Each row below holds a small network's activations on one input, seen along a few directions.
In each table, some parts of the input vary, and every possible input appears once, in random order.
Descriptions start from the smaller parts, as in this example, which fits no table here: values(3) and (point or line(11) or (ring(5) and line(6))).
Shared parts are said once, and a part with two or three values counts as separate values.

Other details of the inputs vary at random and push rows far along two fixed directions, the same in every table; ignore that.

Table:
r1: [-39  16  57 -24 -36   9   8  47  -6 -16 -26   4 -14]
r2: [-46   1  52 -23 -32   2   2  40 -25 -18 -33  -5 -34]
r3: [-27  -7 -49  24 -11  16  -2 -28   8  28  -7  22 -52]
r4: [-17 -28 -47  24 -12  18  16 -58  -2   4 -13  -7  -2]
r5: [-32  -8  52 -43 -26   2   9  39 -35 -30 -36 -18 -24]
r6: [ 44  -5   8  24  25 -13 -11 -27   8   5  34 -14  51]
r7: [ 27 -14  44 -45  38  -6 -27  49 -12 -13  13 -25  42]
r8: [ 65   8  24  24  26 -20 -19 -19   0  15  43   2  35]
r9: [ 41   5 -22  13  18 -17 -20 -18  18  16  18   2  -6]
r10: [ 34  -4  42 -29  33 -13 -31  41   9  -9  23 -23  37]
r11: [-38   3 -58  20  -8  10  28 -23   8   8 -12  15 -32]
r12: [ 54  21   0   1  40 -22   5 -15  15  16  45   3  19]
r13: [-10 -28 -61   6   9  16   9 -42   9   6  -5  -7  -9]
r14: [ 42  21  56 -34  23 -21 -24  59  -6  -6  23  -1   9]
r15: [-24 -22 -27  21  -3  11  14 -43 -24  14 -12   0 -15]
r16: [ 32  10 -11   4  34 -21   6 -12   2   7  29  -2   7]
r17: [ 41  -2  -4  15  30 -10   8 -20 -10  -3  30  -9  69]
r18: [-19  -8 -52   8  15   6  25 -32 -17  13  -4   9 -26]
r19: [-23 -17 -41  16 -19  15  26 -38  -3  -8 -16  -3   6]
r20: [ 40   5  64  -7   8  -8 -37  34   1  -6  22  -7  43]
r21: [-24   5 -47  44 -16   5  34 -48   0   8  -5  15 -10]
r22: [ 66  22  21  23  25 -26  -6 -15  -5   9  44   8  34]
r23: [ 27  15  46  -6 -13 -15 -26  36  10 -20   1  -6  35]
r24: [-32  -4 -39  25 -12  12  36 -35 -22   3 -15  11  -5]
r25: [ 63   8  -1   8  31 -23  22 -26  -9 -13  34 -15  60]
r26: [-28   8 -32  35 -22   9  29 -54   3  22  -6  21 -36]
r27: [ -5  -2 -28  38 -24  -1  -6 -45   7  17 -12  11 -30]
r28: [-35 -25  20 -50  -9  10  -5  36 -16 -17 -34 -19 -39]
r29: [-25 -15 -54  22   4   8   9 -41   8  22  -4   6 -39]
r30: [ 59   5  -7   8  45 -10 -14 -22  32  19  49  -5  44]
r31: [16  3  9 15  6 -8  2 -6  5 -7 16 -6 42]
r32: [-53  -5  24 -37 -21  14  -9  61   3 -21 -31  -6 -19]
r33: [-37 -10 -39  25 -12  11  32 -46 -29  10 -18  10 -28]
r34: [-33   5  44 -11 -39  15 -15  49  -4 -15 -24   9  -3]
r35: [-14  10 -62  26 -15  -1   8 -34  14  18 -13  21 -54]
r36: [ 78  30 -19  15  36 -33  -6  -7  23   3  42   4  39]
r37: [-42  16  42 -16 -54   4  -6  52  -6 -24 -47   7 -33]
r38: [-23  -6 -27  35 -18  13  14 -58   8  27  -4  14 -30]
r39: [-40  -6 -64  11   1  17  34 -25 -11   7 -17  14 -24]
r40: [-43 -22  22 -42  -2  13  -9  40 -25  -6 -31 -11 -34]
r41: [ 41  15  38 -24  21 -10 -29  55  12 -10  27  -1  40]
r42: [ 33  -5  37 -52  27 -11 -11  51  -1 -31  11 -27  47]
r43: [ 50  -2 -14  -5  52 -12  -1  -2   1  -1  38 -10  64]
r44: [-41  -6  60 -24 -34  18 -17  38   3  -8 -27  -6 -12]
r45: [-25  13 -55  21  -7  13  30 -32  21  19  -1  23 -28]
r46: [ 80  26   7  29  23 -38  -8 -29   6   6  40   1  36]
r47: [ 67   2  -8 -16  52 -27  10 -15  -6  -6  37 -17  32]
r48: [-36   6  32 -38 -17  15  -9  55  16 -11 -18   0 -10]
r49: [-32 -24  35 -31 -24   9   0  18 -26 -19 -34 -20 -25]
r50: [ 37   4  41 -22  22  -6 -40  46  11  -1  23  -6  27]
r51: [-19  -7 -56  24 -16  13 -14 -27  27  17 -15  12 -33]
r52: [-43 -23  44 -28 -20  19 -12  38 -27 -16 -34 -16   0]
r53: [-54 -14  52 -22 -35   9 -10  36 -20 -12 -38 -10 -38]
r54: [ 61   7  -8  10  47 -18  -6 -31  22  26  50  -2  24]
r55: [-31  -4  21 -53 -11   7  12  54 -15 -31 -32 -13 -19]
r56: [-13   5 -72  32 -16   9   1 -31  31  13  -9  19 -20]
r57: [-39   5  50 -21 -36  15  -3  41   5 -14 -24   0   0]
r58: [-18  -6 -32  39 -32  11 -11 -38  16  12 -19  10 -19]
r59: [-27  16  27 -28 -19   8  -7  64  -3 -11 -18  13 -26]
r60: [-10  14 -36  46 -21   8  21 -35   2  13   0  29 -11]
Description of these inputs: values(2) and ring(5) and line(6).
The inputs of r18 and r33 match in every part but the values(2) part. If r43 is changed in the same way as r18 into r33, which row does it become?
> r17
The inputs of r26 and r12 match in every part but the values(2) part. If r52 is changed in the same way as r26 into r12, which row does it become?
> r7
Change only the ring(5) part in r35. List by row number the other rows that result.
> r9, r36, r51, r56
Change only the values(2) part in r46. List by row number the other rows that result.
> r35

Table:
r61: [ 74  45 -31  27  41 -25   5 -16  35  22  59  26  32]
r62: [-40   6 -19  43 -46  25   0 -19  19   9 -17  25   2]
r63: [-35  14 -48  20 -19  18  -7   3  41  19  -9  30 -32]
r64: [ 59 -14 -31  23  39 -10  14 -47  -3  -9  35 -20  88]
r65: [-38  22 -12  43 -46  12  25 -25   7   6 -15  28 -10]
r66: [-19 -31  62 -49   7  15 -36  51  -8  -8  -9 -26   4]
r67: [  3   9  88 -19 -33 -17 -18  37 -24 -22 -22 -14  -7]
r68: [-39   0 -35  28 -34  29 -13  -7  41  14 -12  22 -12]
r69: [-16 -25  34 -58   1  13 -18  63  -2 -37 -22 -32  28]
r70: [ -7   4  29 -73  15  -6   8  75 -19 -35 -17 -16  -4]
r71: [-33  -1 -50   3  -7   5  52 -21 -24 -14 -20   5 -20]
r72: [ 39 -23 -19  40  36   0   2 -70  -8  24  38  -9  50]
r73: [-38 -12 -36  13 -19  11  49 -36 -24 -16 -28  -4   2]
r74: [-14 -12  22 -68  16   2 -14  75  -3 -33 -18 -25   9]
r75: [ 79  12  39  -6  63 -36   9  -7 -26   5  59 -13  48]
r76: [-39 -25 -44  -3  13  20  -2 -19   3  25  -8   2 -43]
r77: [-18 -10  86 -34  -5  -1   2  35 -41 -16 -12 -21   6]
r78: [ 90   3  48  19  23 -32 -38 -15   3  -1  41 -19  68]
r79: [-32  -9 -39  -6  12  12  20 -22 -12  24  -7  11 -56]
r80: [ 69  47 -14  45  27 -29  19 -27  17  13  57  25  44]
r81: [ 11  17  59 -48  -7 -19 -28  65  -6 -12 -15  -4 -42]
r82: [-19  -7 -42  13 -15   5 -21 -17  21  19 -18   9 -58]
r83: [-16  12 -18  26 -30  -7  15 -28 -11   8 -18  17 -58]
r84: [-22 -21 -30  23 -30  15 -26 -30  22  14 -21   3 -38]
Describe the family of inputs behind these rows.
> line(4) and ring(6)
Change only the ring(6) part in r71. List by row number the other rows that result.
> r64, r69, r70, r73, r74
Change only the line(4) part in r76. List by row number the other rows that result.
> r63, r74, r82
Change only the line(4) part in r78. List by row number the other rows that result.
> r62, r64, r72

Table:
r85: [ 46   9  42   5  18 -13 -24  10  11   3  32  -5  47]
r86: [-65 -16 -36  -4 -38  27  -4   2  10   3 -45   8 -61]
r87: [-10 -12 -22   8   3   2  19 -32 -18   6  -6  -3 -17]
r88: [-57 -15 -49  13 -21  29   2 -19  16  20 -25  16 -49]
r89: [ 36   8   6  -7  27 -19  -8   1   1   7  22  -2   0]
r90: [ 12  15  34 -35   9 -10 -10  55   4 -17   4  -5  12]
r91: [ 39  14  28  11   9 -20  -7  -6  -4   5  21   0  12]
r92: [-23  -6  21 -24  -6   5  13  21 -22 -14 -18  -8  -8]
r93: [ 31 -13  23 -18  20  -9 -12  11  -6 -15  10 -23  38]
r94: [ 59   9 -35  20  42 -17  -4 -30  18  16  44   3  34]
r95: [-30 -20   9 -13  -5  16   0   8  -9  -4 -15 -10  -1]
r96: [ 34  10 -77  42  30  -9  22 -68  17  28  35  18   2]
r97: [ 10   9  18   8  -8  -4 -10   6   3  -1   5   4  12]
r98: [-61 -18  17 -29 -29  21   5  33 -22 -17 -43  -7 -29]
r99: [-11  -5 -56  25   3   7  34 -45  -3   4  -1   6   5]
r100: [-15   9 -34  38 -19   6  19 -40   4  15  -4  21 -22]
r101: [ 29   6  52 -13  -3 -12 -29  32   6 -13   6 -12  28]
r102: [-23  16  60 -28 -32   1  -8  63  -5 -25 -23   0  -3]
The inputs of r97 and r102 match in every part but one. If r98 is changed in the same way as r97 into r102, which row does it become?
> r99
Describe the family of inputs behind these rows.
> values(3) and line(6)
Change only the values(3) part in r89. List by row number the other rows that result.
> r87, r91
Change only the line(6) part in r86. List by row number the other rows that result.
> r88, r89, r90, r94, r96

Table:
r103: [-26   2 -24   2 -25  11   9  -7  11   6 -28  10 -40]
r104: [ -1  -5 -56  18  19  12  20 -33   6  13  12   7  -4]
r105: [-31   0 -28  19 -22  11   1  -3  12   8 -25  11 -22]
r106: [-29  -9 -29   7  -4  10  21 -13   0   0  -8   1 -21]
r107: [ 80  11 -19   6  64 -35  11 -31  -1  13  52  -9  51]
r108: [ 75  31   1  33  36 -32  -2 -35   9  14  52   8  43]
r109: [-24   6 -23  19 -32  11  17 -28   3   4 -22  10 -32]
r110: [  2   5   7  20 -15   0  -2   4   0  -2  -2   7  12]
r111: [  5 -11  48 -41  13  -2 -14  45  -9 -15  -9 -20  13]
r112: [ 18  -7 -43  31  15  -3  -4 -48  13  28  12   4  -3]
r113: [  6  -1  60 -19  -6  -6 -24  31 -12  -8  -5 -16   5]
r114: [ 18  16 -42  38   9 -13   6 -42  18  18  24  20 -12]
r115: [-25   1 -30  -1 -23  17   4  -2  11   4 -20  13 -41]
r116: [ 19 -12  13   2  12  -1   4  -8 -12  -4  10  -7  25]
r117: [-24 -12   8  -4 -16   5 -15   8   1   1 -14  -4 -29]
r118: [-39  -5  -7  14 -32  20   6 -13   5   9 -14  15 -14]
r119: [ 13   8   8   5 -16  -2   6  -4   0  -3  -1   7  -1]
r120: [ 21   3  -8 -17  29 -10   6   7 -10   0  17  -4   7]
r121: [-30   2  24 -24 -33   5  -4  36   4 -17 -28  -1 -38]
r122: [  6  -2  48 -31   1  -8 -12  31 -18 -26  -7 -22  32]
r123: [-29  -6 -24  -4  -4   0  21  -8 -11  -1 -11   1 -32]
r124: [ 21  20   1   0  13  -8 -13  12  10   7  18  14  -5]
r125: [ 3 -2 -8 -6 18  0 12  1  0  3  3 -5  7]
r126: [-33   0 -11  19 -24  16   6 -24   9  11 -11   9 -10]
r127: [  4  -7  50 -33  -5  -4 -12  40 -21 -27  -8 -15  30]
r128: [-34 -13  10 -38 -13  14 -13  39 -10 -19 -27  -8 -10]
r129: [ 11 -15 -52  18  23  11   9 -41   6  14  14   3   3]
r130: [-30  -4  13 -16 -15   3  18  15 -28  -8 -19   2 -20]
r131: [  4  -2 -40  31   4   2   4 -44  26  18  22   9   7]
r132: [-44  -6 -20   4 -22  19   0  -7  17  14 -21  11 -25]
r133: [ 11  18  -1   5   6 -11  -6   2  10  11   6  14 -10]
r134: [-34  -4 -23   1 -15  23  -5  -2  17  12  -9  13 -20]
r135: [ 57   0  31   8  23 -19 -19  -5  -5   5  34  -8  40]
r136: [  4   8  42 -26  -4  -1 -27  63   4 -15  -6  -5  10]
r137: [  4   5  -1   0  10  -9  20 -14 -19  -1   4  -5   3]
r138: [ 11  -4  47 -35   7  -1 -36  51  -3  -6   1 -13   0]
r139: [  6  -8  35 -35   5 -10 -16  37  -7 -27  -1 -21  23]
r140: [-29  -8 -20  14 -12  15  27 -18 -12   2 -11   8 -12]
r141: [  9 -12  46 -34  12  -6 -13  39  -7 -21   2 -22  14]
r142: [  2 -12 -33  29   8   7  18 -53  -4   9   4  -2   6]
r143: [ 74  19   1  38  32 -26  -5 -29  11   6  45  -5  65]
r144: [-35 -15 -35  -3 -12  12   6 -14  -2  -1 -28   0 -15]
r145: [  3   6  44 -16  -8  -9 -21  52   5 -19  -4  -9  10]
r146: [ 40   9  23  -1  31 -14   9  -1  -9  -6  27 -14  44]
r147: [-28  13  17   4 -31   4   0  15  -7   0 -17  21 -32]
The inputs of r127 and r139 match in every part but one. If r135 is changed in the same way as r127 into r139, which row does it become?
> r117
Describe the family of inputs behind these rows.
> line(5) and (line(4) or values(5))
